A small network was trained on invented records. Each row is its activation on one of them, seen along a few directions.
After each row come some of the record's fields: Z, U, M, L, G, P, T.
A field that a record lacks is left out.
The largest differences between rows may come from other fields.
In the rows, 500 means zero.
Random noise pushes rows far along 3 fixed directions. That doesn't count. These rows show it; they differ only by the noise:
[544 534 425 325 374 583 495 451 457 539 577 434 425 400 706 327 518 562
 528 571 558 393 476]
[540 512 489 283 237 537 852 516 223 720 441 787 540 577 433 287 484 760
 691 632 677 321 544]
[539 563 414 347 417 601 422 443 497 471 607 358 421 382 768 335 529 505
 483 542 539 419 465]
[578 343 441 190 205 553 658 445 322 789 557 569 403 396 518 296 466 778
 711 669 648 283 508]
[529 626 446 410 393 496 586 479 534 572 439 596 395 421 706 355 534 543
 483 617 462 420 453]

[409 612 556 488 400 441 540 504 567 479 453 654 337 435 620 423 565 505
 487 714 485 403 555]
Z is z2, U is u1, M is m1, L is l3, G is g1, P is p1, T is t5
[415 548 469 513 626 617 276 572 505 260 566 353 545 517 616 564 538 448
 426 416 478 625 575]
Z is z1, U is u2, P is p1
[426 364 681 638 422 425 444 447 384 576 545 544 446 502 207 589 559 687
 664 609 605 544 607]
Z is z1, U is u2, P is p1
[567 239 487 448 450 513 271 476 619 614 709  77 479 317 430 590 355 485
 490 470 423 390 360]
Z is z2, U is u2, P is p1, T is t4
[686 442 498 440 471 435 631 512 459 730 345 624 406 479 464 554 573 515
 480 501 465 438 380]
Z is z1, U is u2, P is p2, T is t3
[431 491 556 510 505 586 476 428 224 398 595 576 641 675 302 491 617 451
 629 452 624 595 632]
Z is z1, U is u1, M is m1, L is l5, G is g2, P is p2, T is t3
[578 617 497 644 617 496 489 560 645 454 468 478 430 498 723 477 552 314
 335 431 454 540 468]
Z is z1, U is u2, P is p2
[574 312 491 380 485 432 459 444 522 596 471 407 327 351 430 504 474 590
 615 547 483 470 453]
Z is z1, U is u1, M is m2, L is l2, G is g1, P is p1, T is t3
[420 292 523 445 356 403 546 417 532 610 654 516 492 463 450 421 437 674
 605 581 629 523 545]
Z is z2, U is u1, M is m1, L is l2, G is g2, P is p1
[395 506 486 446 457 583 586 469 283 368 616 361 638 590 486 428 549 558
 590 397 702 533 617]
Z is z1, U is u1, M is m2, L is l2, G is g1, P is p2, T is t2
[582 455 506 497 540 291 613 526 840 742 292 646 303 406 468 552 390 530
 485 642 302 429 443]
Z is z1, U is u1, M is m2, L is l2, G is g1, P is p1, T is t5
[514 653 448 576 605 502 473 515 631 408 384 525 433 487 653 523 642 313
 421 519 364 546 517]
Z is z1, U is u1, M is m2, L is l5, G is g1, P is p2, T is t3
[426 614 502 416 352 495 811 597 385 683 422 811 613 640 525 334 415 585
 551 632 664 379 672]
Z is z2, U is u2, P is p2, T is t5
[623 625 453 499 626 484 454 508 608 418 356 503 478 631 542 533 516 326
 388 383 429 563 405]
Z is z1, U is u1, M is m1, L is l2, G is g2, P is p2, T is t3
[420 370 513 534 503 530 514 441 514 543 683 395 491 439 402 485 396 523
 569 588 547 443 602]
Z is z2, U is u2, P is p1, T is t5
[492 617 415 538 505 461 540 483 707 484 460 567 515 422 729 519 588 426
 337 545 317 549 514]
Z is z2, U is u1, M is m2, L is l5, G is g3, P is p2, T is t4
[509 281 532 353 344 600 763 550 298 623 685 386 709 689 305 357 358 718
 667 429 811 349 607]
Z is z1, U is u1, M is m2, L is l2, G is g2, P is p1, T is t1
[547 303 590 343 379 546 671 541 275 655 530 545 611 580 478 468 388 638
 631 444 597 398 559]
Z is z1, U is u1, M is m1, L is l1, G is g3, P is p1
[661  78 473 355 409 468 318 406 534 813 624 328 325 288 411 540 300 691
 629 591 446 313 365]
Z is z2, U is u2, P is p1
[539 203 523 325 353 473 594 525 422 810 542 525 410 394 281 490 459 688
 776 667 507 423 564]
Z is z1, U is u1, M is m2, L is l5, G is g1, P is p1, T is t3
[445 253 543 416 312 448 650 491 475 766 480 626 381 456 330 487 536 723
 733 749 455 413 617]
Z is z1, U is u1, M is m2, L is l5, G is g1, P is p1, T is t4
[398 451 565 515 513 506 470 432 213 431 596 493 549 563 389 485 492 590
 608 545 600 641 640]
Z is z1, U is u2, P is p1, T is t3
[410 754 620 801 584 371 464 548 541 372 538 457 571 638 350 590 448 386
 341 426 321 633 614]
Z is z1, U is u1, M is m1, L is l4, G is g3, P is p2, T is t3
[605 658 523 593 672 444 657 581 497 425 279 807 534 611 479 597 535 506
 370 412 439 538 372]
Z is z2, U is u2, P is p1
[490 559 492 546 489 400 577 486 373 579 544 563 558 540 436 505 433 573
 561 551 529 559 562]
Z is z2, U is u2, P is p2, T is t3
[400 613 535 537 568 542 431 557 456 271 603 436 603 487 442 547 520 380
 440 405 477 681 554]
Z is z2, U is u1, M is m2, L is l2, G is g1, P is p1, T is t3
[571 433 517 577 641 495 297 441 616 424 517 302 424 387 448 633 472 411
 452 427 289 521 391]
Z is z1, U is u2, P is p1, T is t3
[542 362 414 421 532 454 334 455 876 602 498 254 280 342 704 528 461 497
 420 630 309 443 438]
Z is z1, U is u1, M is m2, L is l2, G is g1, P is p1, T is t4
[472 473 547 648 493 523 465 498 529 360 482 477 501 454 462 583 475 502
 491 482 481 595 538]
Z is z2, U is u2, P is p1, T is t1
[401 620 561 625 585 439 420 504 623 277 527 484 517 603 510 602 536 351
 353 438 400 677 449]
Z is z2, U is u1, M is m1, L is l2, G is g2, P is p1, T is t4
[575 772 391 518 733 511 493 533 709 317 420 531 613 566 707 517 475 303
 233 286 451 478 413]
Z is z2, U is u1, M is m2, L is l2, G is g1, P is p2, T is t5
[540 239 483 447 389 340 577 550 557 755 458 519 430 424 333 498 434 674
 629 586 582 381 411]
Z is z2, U is u1, M is m2, L is l2, G is g2, P is p1
[615 371 424 303 495 607 445 491 344 555 715 166 686 484 473 469 419 469
 484 348 694 343 443]
Z is z2, U is u2, P is p2, T is t3
[332 676 415 439 307 606 611 473 481 438 545 513 524 518 844 251 594 557
 470 684 631 422 649]
Z is z2, U is u1, M is m1, L is l3, G is g1, P is p2, T is t2
[616 515 414 431 593 463 413 443 610 532 397 490 482 425 773 503 461 391
 360 456 424 372 450]
Z is z2, U is u1, M is m1, L is l1, G is g3, P is p2, T is t5
[486 503 525 580 492 438 522 532 629 471 367 545 503 496 368 583 483 480
 495 552 353 528 443]
Z is z2, U is u1, M is m2, L is l2, G is g1, P is p1, T is t4
[510 502 437 338 485 606 537 469 412 522 565 434 530 470 555 480 489 553
 472 417 612 409 437]
Z is z2, U is u2, P is p2, T is t3
[503 419 526 530 590 497 355 454 595 473 559 345 415 412 467 516 490 544
 498 446 364 518 428]
Z is z1, U is u1, M is m2, L is l2, G is g1, P is p1
[426 482 551 498 498 533 449 446 425 433 577 495 524 484 520 471 422 479
 467 582 564 541 637]
Z is z2, U is u2, P is p1, T is t5
[618 445 536 665 646 306 259 426 873 630 332 538 237 226 541 778 422 496
 396 590 108 575 304]
Z is z2, U is u2, P is p1

Which values does each new row have?
[463 478 549 349 433 538 736 513 320 603 532 706 620 524 317 495 448 672
 652 570 742 471 611]
Z is z2, U is u2, P is p1, T is t5
[468 407 537 457 423 394 526 502 348 591 384 716 406 614 306 581 626 635
 645 510 584 548 518]
Z is z1, U is u1, M is m1, L is l2, G is g2, P is p2
[609 459 459 414 528 550 526 475 287 443 471 527 451 497 499 507 618 530
 585 449 634 525 544]
Z is z1, U is u2, P is p2, T is t3
[587 285 490 462 476 364 470 450 698 835 532 473 344 239 378 582 353 642
 495 629 292 515 387]
Z is z2, U is u2, P is p1, T is t3
[543 504 490 587 589 289 316 402 814 558 319 475 133 208 561 647 600 414
 456 551 209 595 355]
Z is z1, U is u1, M is m2, L is l2, G is g1, P is p2, T is t3
[412 656 539 637 588 449 530 549 581 324 481 565 564 685 474 559 491 378
 336 442 412 627 448]
Z is z2, U is u1, M is m1, L is l2, G is g2, P is p1, T is t4
[468 332 566 510 355 392 641 466 563 902 570 654 342 413 253 522 340 714
 585 716 391 467 451]
Z is z2, U is u2, P is p1, T is t3
[666 369 413 364 478 512 509 569 657 717 624 358 409 382 601 472 391 508
 455 559 463 398 368]
Z is z2, U is u2, P is p1, T is t3
[536 650 424 494 648 620 488 511 486 382 482 420 616 588 556 420 510 393
 376 319 496 527 468]
Z is z1, U is u1, M is m2, L is l2, G is g1, P is p2, T is t3
[548 573 510 562 701 389 360 460 841 443 364 464 341 368 644 565 521 382
 323 467 256 489 380]
Z is z1, U is u1, M is m2, L is l2, G is g1, P is p1, T is t5
[547 639 491 637 479 265 618 548 718 718 227 808 299 477 559 615 483 459
 384 706 242 479 448]
Z is z2, U is u2, P is p2, T is t3
[429 337 479 478 414 482 200 412 532 577 605 212 308 345 662 493 554 538
 497 604 466 457 563]
Z is z1, U is u2, P is p2
[454 651 425 537 616 586 444 495 492 255 546 493 599 503 657 450 617 303
 431 405 584 548 604]
Z is z2, U is u1, M is m2, L is l5, G is g1, P is p2, T is t5
[560 654 395 511 600 564 529 573 444 400 386 590 622 581 542 537 544 496
 488 439 601 509 468]
Z is z2, U is u2, P is p2
[332 415 433 528 397 551 394 475 691 595 831 226 398 315 682 379 435 515
 433 557 527 445 590]
Z is z2, U is u2, P is p2
[517 436 563 448 368 379 610 467 466 648 336 785 320 437 472 488 526 641
 597 742 561 473 554]
Z is z2, U is u2, P is p1, T is t5
[502 388 528 421 604 578 238 398 423 338 709 171 550 487 608 541 458 440
 520 415 544 468 616]
Z is z1, U is u1, M is m1, L is l1, G is g3, P is p1, T is t5
[531 292 531 570 469 548 204 424 510 412 640 362 377 359 483 561 540 363
 615 438 512 602 482]
Z is z2, U is u1, M is m1, L is l5, G is g2, P is p2
[352 610 417 561 516 604 459 429 510 281 669 279 629 517 607 411 503 428
 418 442 567 555 602]
Z is z2, U is u1, M is m2, L is l2, G is g1, P is p2, T is t2
[520 372 502 451 503 479 350 484 584 527 525 433 387 336 431 557 510 540
 515 524 382 522 454]
Z is z2, U is u1, M is m2, L is l2, G is g1, P is p1, T is t3
